These are the activations of a small neural network, seen along a few directions. Each row is one input.
Each table varies a few parts of the input and shows all the possible inputs, shuffled.
A made-up example of a description, with smaller parts first: line(4) and (point or line(11) or (values(2) and ring(8))).
Shared parts are said once, and a part with two or three values counts as separate values.

Other details of the inputs vary at random and push rows far along two fixed directions, the same in every table; ignore that.

A family of inputs:
x1: [  0 -31 -12   2  -1  25   0  36  -9  28 -19]
x2: [  9   6  56 -20   9 -30  12  -7  46 -20  22]
x3: [-49  36  53 -41  31 -80 -21 -33  18 -21  -3]
x4: [ 31  40 -14  -7  -9   0  -9  58 -42  -6  -6]
x5: [ -1 -14 -34  29   3   7 -20  49 -44  22  -4]
x6: [ 21 -51  37  18  -3  68  21 -55  13 -47  11]
x7: [-63  19   5 -36  48 -43 -30 -65  25  23  26]
x8: [-54   9 -47 -53  20 -32  -9  32 -48  70   0]
x9: [  3  11  10 -13 -14  -2   0  75 -33  25  -7]
x10: [ 26 -24  57  30 -30  46  30 -45  22 -47  -5]
x11: [-20 -26 -43  -6 -16  12 -10  35 -65   3   5]
x12: [-15  22  67 -13  17 -18   9 -25  16 -37  -4]
x13: [ 28 -48  18  33  -5  59  13 -34  52 -37  38]
x14: [ 33  30  39 -19  12 -21 -21 -25  43 -28   7]
x15: [ 52 -32   1  42 -32  68  44  38 -33   1 -17]
x16: [-20  55  11 -48  27 -65 -11 -67  27   4  -7]
x17: [-53  47 -34 -10 -10 -38 -18  39 -40  50  -1]
x18: [-52  19  17 -48  71 -45   6 -53  30  22 -20]
x19: [-52  14  13 -63  66 -37  10 -70  11  24   8]
x20: [-69  53  54 -53  35 -69   0 -60  19  -4 -11]
x21: [-21  -2 -57  18  -1  11   6  59 -15  21   6]
x22: [ -4  24   3 -13 -14  13  21  48 -44  23 -10]
x23: [ -2   5  43   9  -2 -26  -9 -51  20  -8  11]
x24: [-44  36 -44 -39  -9 -65  13  52 -29  53   3]
x25: [  1  -6  -9 -21  16   4 -18 -62  35 -29  16]
x26: [ 49 -74  67  16   6  47  19 -85  94 -51  39]
x27: [ 16   3 -66 -15  -2  24  -9  28 -57  15   8]
x28: [ 34 -51  49   9  19  66  25 -59  37 -32   7]
x29: [-48  10  24 -38  48 -65   0 -50  42  36 -25]
x30: [ -7 -29  11 -26  19 -10  12 -48  39   0  37]
x31: [ 74  -8 -25  34 -63  58   0  40 -17 -11  -2]
x32: [-59  41 -87 -49  28 -47 -34  27 -35  31 -11]
x33: [  0  25  35 -19   9 -32  -7 -91  71 -37   1]
x34: [ 54 -20  82  41 -12  25  -7 -15  21 -49  23]
x35: [ 18  12 -49  16 -24   3  -2  31 -18  -1 -18]
x36: [ -5  -6  47 -18  -5 -12   7 -43  39  10  -6]
x37: [ 31   6 -46  17  -9   6  -8  28  -6  11 -20]
x38: [-14  -2  25  21  20 -10  -8 -47  44   3  -2]
x39: [-45  59 -22 -27  12 -57  -2  69 -25  25  17]
x40: [ 22  -1 -52   6  -3  17 -23  33  -7   8 -13]
x41: [ 63 -39   7  11 -10  57 -12 -54  42 -38  26]
x42: [-50  52 -16 -15  -7 -36 -24  48 -39  42   6]
x43: [-69  12 -55 -27  19 -54 -24  45 -52  28 -29]
x44: [-69  33 -35 -22  28 -54  11  20 -42  33 -39]
x45: [ 48 -21   8  32 -47  73  40  37 -32  -1  -8]
x46: [  6  -1 -25  34 -18 -11  -5  43 -51  25  -6]
x47: [ 73   1   0  28 -52  65   4  42 -31 -27   0]
x48: [ 54  -4  40  22 -31  42  -3 -32  42 -59   9]
x49: [  7  -1  18  -8 -31  16   3  46 -20  23  -6]
x50: [-18  -2  36   2  10 -16  23 -53  19 -19 -21]
x51: [ 50  -8  40  21 -22  57  29  54 -25 -19   0]
x52: [-18 -13   3  -8  21   3   5 -50  42 -10  43]
x53: [ 75  -2 -10  30 -60  61  -6  52 -17 -18   4]
x54: [ 65 -36 -40  28 -24  83  -1  32 -34 -21   4]
x55: [ 40 -26 -26  61 -48  52  32  53 -11  -7  12]
x56: [-16   0 -23   9 -44  -6   0  43 -54   3 -14]
x57: [ 53 -27  10  42 -10  40   6 -41  52 -50 -10]
x58: [  9   5 -72 -13  -5  12 -27  45 -34  24   0]
x59: [ 31 -56  41  46 -16  32  11 -42  29 -53 -14]
x60: [ 37 -28  20  40 -66  54   4  47 -39 -35   0]
x61: [ -5  -7 -25   1 -20  -5  13  52 -34  48 -26]
x62: [ 43 -31  -7  70 -50  66   7  39 -19   0   2]
x63: [  0 -18 -39  12  -4  12 -17  36 -65  24  23]
x64: [ 17  30  36 -12  11 -18 -15 -25  38 -43   5]
x65: [-51  10  13 -32  58 -63 -34 -59  14  15  16]
x66: [ 40 -10  76  39 -16  41  -8 -13  36 -42  25]
x67: [-52  42  15 -31  21 -67   6 -50  49   8  19]
x68: [-68  16  15 -37  58 -49  -2 -55  22  -1 -26]
x69: [-24 -30  23 -15  19 -10 -16 -51  18 -28   3]
x70: [ -4 -10 -49  10  -8 -14  25  63 -22  37  -7]
x71: [ 26  11   6  -3   5 -24 -10 -48  45 -10  -8]
x72: [-19  -5 -41  13  -4  26 -23  44 -38  31  11]
x73: [ -5 -27  17  -9  26 -15   9 -32  57  -4  11]
x74: [-44  26 -53 -28   6 -73  17  52 -27  56  -8]
x75: [-21  -7  22  12  29   1 -22 -42  45  -1   4]
x76: [ 38 -33 -30  66 -36  59  31  53  -6  -7   8]
x77: [-19  54 -63 -29  14 -56  -7  30 -46  42 -27]
x78: [-10  20  41  -4  -2 -14   9 -27  48 -20  30]
x79: [ 22  16 -54  10   1   3   2  36 -36  16 -26]
x80: [ 61 -40 -35  51 -33  82  -5  30   4 -38 -10]
x81: [-35  43 -78 -37  36 -43 -24  38 -43  40 -27]
x82: [-71  14  13 -50  58 -45  -4 -63  11   1  -9]
x83: [ -5   2 -28   6  11  10  31  40 -42  36 -30]
x84: [ 33 -38  75  44  22   4   0 -98  70 -40   7]
x85: [  6  15   1  20 -29  -1 -14  53 -52  13   9]
x86: [ -9 -27 -30 -12  -4  24  -4  48 -36  41  -4]
x87: [  1   4  48 -21  -4 -25  14 -22  47 -10  22]
x88: [-15 -16  31   6   0 -32   1 -49  20 -28 -15]
Each input here is: line(8) and (values(3) or ring(8)).
Changing only the line(8) part turns x82 into x6. The same change can be made to x32. Which row results?
> x25
Changing only the line(8) part turns x76 into x13. The same change can be made to x84. Which row results?
> x65
List by row number the other rows that have the line(8) part in common with x50.
> x15, x35, x46, x55, x61, x62, x71, x74, x77, x88
Which other rows does x57 become when the values(3) part takes its other values? List them by row number.
> x37, x79
Which other rows does x28 become when the line(8) part takes its other values? List them by row number.
> x15, x18, x19, x22, x45, x51, x83
Which other rows does x16 become when the values(3) part takes its other values? List them by row number.
> x31, x33

A family of inputs:
x89: [-30  10 -34  -4  -4 -20  12  31 -39  31 -20]
x90: [-45  45  30 -56  63 -79   0 -72  63  14   6]
x91: [-14  23 -23 -22 -14 -17  -3  40 -42  18  10]
x92: [  6  15  -5  11 -11   5 -17   8 -14   0  -1]
x93: [ 13  12  11   0 -11  20  -5   7 -17  -4   1]
x94: [ 14   2  -7   8   1   2 -18  11 -13 -11  -7]
x95: [ -1  -6  14   7   2   1  -3  17 -19  -2 -10]
x96: [-57  45  35 -66  51 -82 -11 -64  61   4  14]
x97: [-14  -8   0  10  -2   7  10  10 -17  -7 -15]
x98: [ 37 -16   6  17 -11  15  -2 -18  29 -11  -6]
x99: [ 24 -15  -2  19 -11  17   5 -30  19 -21  -6]
x100: [  9   3  -9   7 -20  -2 -10  10 -10  -6  14]
x101: [-21  12 -27 -10  -4 -26   5  44 -31  42 -20]
x102: [ 15 -13   4  18  -2  20  -2 -24  15 -35  -6]
x103: [  5   5 -11   7 -13   0  -8  22  10  -4  12]
x104: [ 35 -11  11  27  -3  20   7 -15  39 -17  12]
x105: [ 25  -8  27  -1   4  19  -4 -11   2 -25  -3]
x106: [ 1 -2  2 15 -1  1 18 21  3 15  2]
x107: [ 11 -17  37  16 -19  10   8 -11   8 -17  16]
x108: [  7 -17  32  16 -14  13  12   2  26 -15  14]
x109: [ 24 -15  12   5  -8  25  18 -30  15 -19  -5]
x110: [-25  -5 -60 -10  14  -4 -19  21 -27  31   6]
x111: [  2 -48  14  16   8  35   4 -28  16  -3  15]
x112: [ -6  20 -35 -23  -3 -16   2  41 -29  34 -16]
x113: [ 12  -8  41  20 -11  21   1 -15   6 -13   1]
x114: [ -2 -24 -23  -9  11  27  -1   0 -10  12  12]
x115: [-26  22 -37 -20   6 -10   1  34 -44  11 -17]
What do these inputs look like to the network?
> values(3) and (point or ring(8))
Changing only the values(3) part turns x91 into x100. The same change can be made to x115. Which row results?
> x102
List by row number the other rows that have the values(3) part in common with x108.
> x89, x95, x97, x101, x106, x107, x111, x113
